These are the activations of a small neural network, seen along a few directions. Each row is one input.
Each table varies a few parts of the input and shows all the possible inputs, shuffled.
A made-up example of a description, with smaller parts first: one of 3 separate values, together with either a single point or one of 9 places along a line or (one of 4 places along a line, together with one of 8 places around a ring).
Shared parts are said once, and a part with two or three values counts as separate values.

Other details of the inputs shift rows strongly along two fixed directions, in all tables alike. That doesn't count.

Rows:
row 1: [-11   6 -12   8  14   9 -12   8  -8  20 -20 -31]
row 2: [-10  -9  41 -16  -6 -35  37  10  34 -38  73  63]
row 3: [  5  28 -17  -3  -4  11 -24   1 -22  19 -19 -17]
row 4: [-22   6 -15  22  21   6  12  36 -70 -25  15 -10]
row 5: [ 17 -11 -26 -12 -19  20 -11 -45  27  23 -41 -12]
row 6: [-24  40 -15  15   2  -2 -28  36 -29   7  13  -1]
row 7: [ -3  11   8   4  21 -13  -6  28 -34   6  15 -19]
row 8: [  2  25  -2   1   3  -6 -15  24 -31   7  21   3]
row 9: [ 22 -10 -23 -19 -15  23 -14 -46  26  20 -42 -13]
row 10: [ -8  27 -28  26  -6  17 -30  -2 -20  12 -26   4]
row 11: [-26  38  14  25   0 -20   0  45 -13 -28  46  40]
row 12: [-40 -26  50  -5  11 -33  53  16  60 -43  69  58]
row 13: [ 30 -34  -5 -14  -3  20  -3 -38  13  26 -35 -33]
row 14: [ 41 -14 -15 -19 -18  16 -11 -47   0  28 -37 -17]
row 15: [-23 -23  57 -17  12 -37  56  10  50 -44  68  50]
row 16: [-15   6 -16  29  10  18 -16   1 -11  11 -28 -11]
row 17: [ 13 -62  -1 -19 -16  16  16 -68  71  10 -38 -13]
row 18: [  9  27  -7   8 -10 -13  -9  39 -36  -8   1   8]
row 19: [ 14 -23  -9 -15   2  21  -4 -41  25  19 -44 -35]
row 20: [-26  35 -11  11   2   0 -19  30 -17   5  10   8]
row 21: [  1 -36  44 -31 -17 -30  48 -26  69 -42  58  70]
row 22: [-11  30   2  29  13  -7 -13  50 -38  -2   5 -18]
row 23: [ -5   6  -8   0  16  13 -14   7  -8  17 -21 -32]
row 24: [ 15  -4   2  -3  10   5  -7  -2 -26  22 -14 -31]
row 25: [ 15  21 -16  13 -17   7 -19   3 -16   9 -23  -7]
row 26: [-33  18  28  28  16 -21  14  50  -4 -31  47  25]
row 27: [ 47 -65   2 -21 -25   6  27 -55  53  -3 -50  -8]
row 28: [ 25 -48  12 -39 -25   0  32 -78  86 -16  -6  33]
row 29: [-16  16  10   5  19  -7 -11  35 -29   2  14 -19]
row 30: [ 21   9 -15  -7  -4   3 -18 -10 -20  19 -12 -12]
row 31: [-11  19 -27  15   3   6   2  22 -65 -25  16  11]
row 32: [  5  -2  -3   1   9   9 -13   7 -19  21 -15 -33]
Each input here is: one of 2 separate values, together with either a single point or one of 4 places along a line or one of 11 places along a line.
The inputs of row 1 and row 5 match in every part but the choice among 2 separate values. If row 17 is changed in the same way as row 1 into row 5, which row does it become?
Answer: row 6
Which other rows does row 22 become when the place on the line of 4 takes its other values? List them by row number.
Answer: row 16, row 26, row 27

Rows:
row 33: [ 31 -18   3 -21 -21  -3  12 -29  23  -2  -8  10]
row 34: [  8  26 -20   9  -6   3 -17  30 -42   1 -17 -19]
row 35: [ 15 -18 -11   2 -14  16  -3 -31  34  11 -46 -14]
row 36: [-24  19  35  -6  11 -28   7  24  20 -13  60  38]
row 37: [ 26 -17   8 -23 -15  -9  11 -31  21   0   8  18]
row 38: [ 20   1   3 -17  -7  -3  -5 -16  -4   7  10   7]
row 39: [  1 -49  45 -22  19 -25  54   1  17 -29  43   9]
row 40: [-34  32   1  34  18  -3 -16  43 -31   1  21   1]
row 41: [ 20 -18  -7  10 -11   7   2 -18  -6  -2 -19   0]
row 42: [-15  27  -4  30  12  -4  -8  41 -56  -8  26   6]
row 43: [ -5  23   4  -1   0  -5 -16  20   3  12   0  -3]
row 44: [-11   3  11   0  -5 -11   8  16  25 -15   8  13]
row 45: [ 13 -32 -10  -9  19  30 -15 -27   4  45 -64 -79]
row 46: [  8  24 -18  18  -1   5 -15  27 -44   2 -18 -17]
row 47: [  4 -23 -13 -23 -10   6  22 -34  18 -19   4  20]
row 48: [ -8 -22  17  -6  -2 -12  37 -14  17 -36  39  45]
row 49: [ -8  24   7  -2   4  -9 -16  12   3  15  11   0]
row 50: [-13   9   1  24   6   0 -11  16  -4   3  -6  -2]
row 51: [ -2 -17 -29 -16  -8  27  -5 -46  31  12 -37 -12]
row 52: [-26  28 -21  21  13  17 -27  15 -30  16 -14 -20]
What is each input in this table made of?
Answer: one of 2 separate values, together with either a single point or one of 9 places along a line
The inputs of row 45 and row 39 match in every part but the choice among 2 separate values. If row 36 is changed in the same way as row 45 into row 39, which row does it become?
Answer: row 38
A walk changes only the place on the line of 9. It starts at row 36 and steps to row 49. List the rest of the walk in order.
Answer: row 43, row 44, row 35, row 50, row 40, row 52, row 51
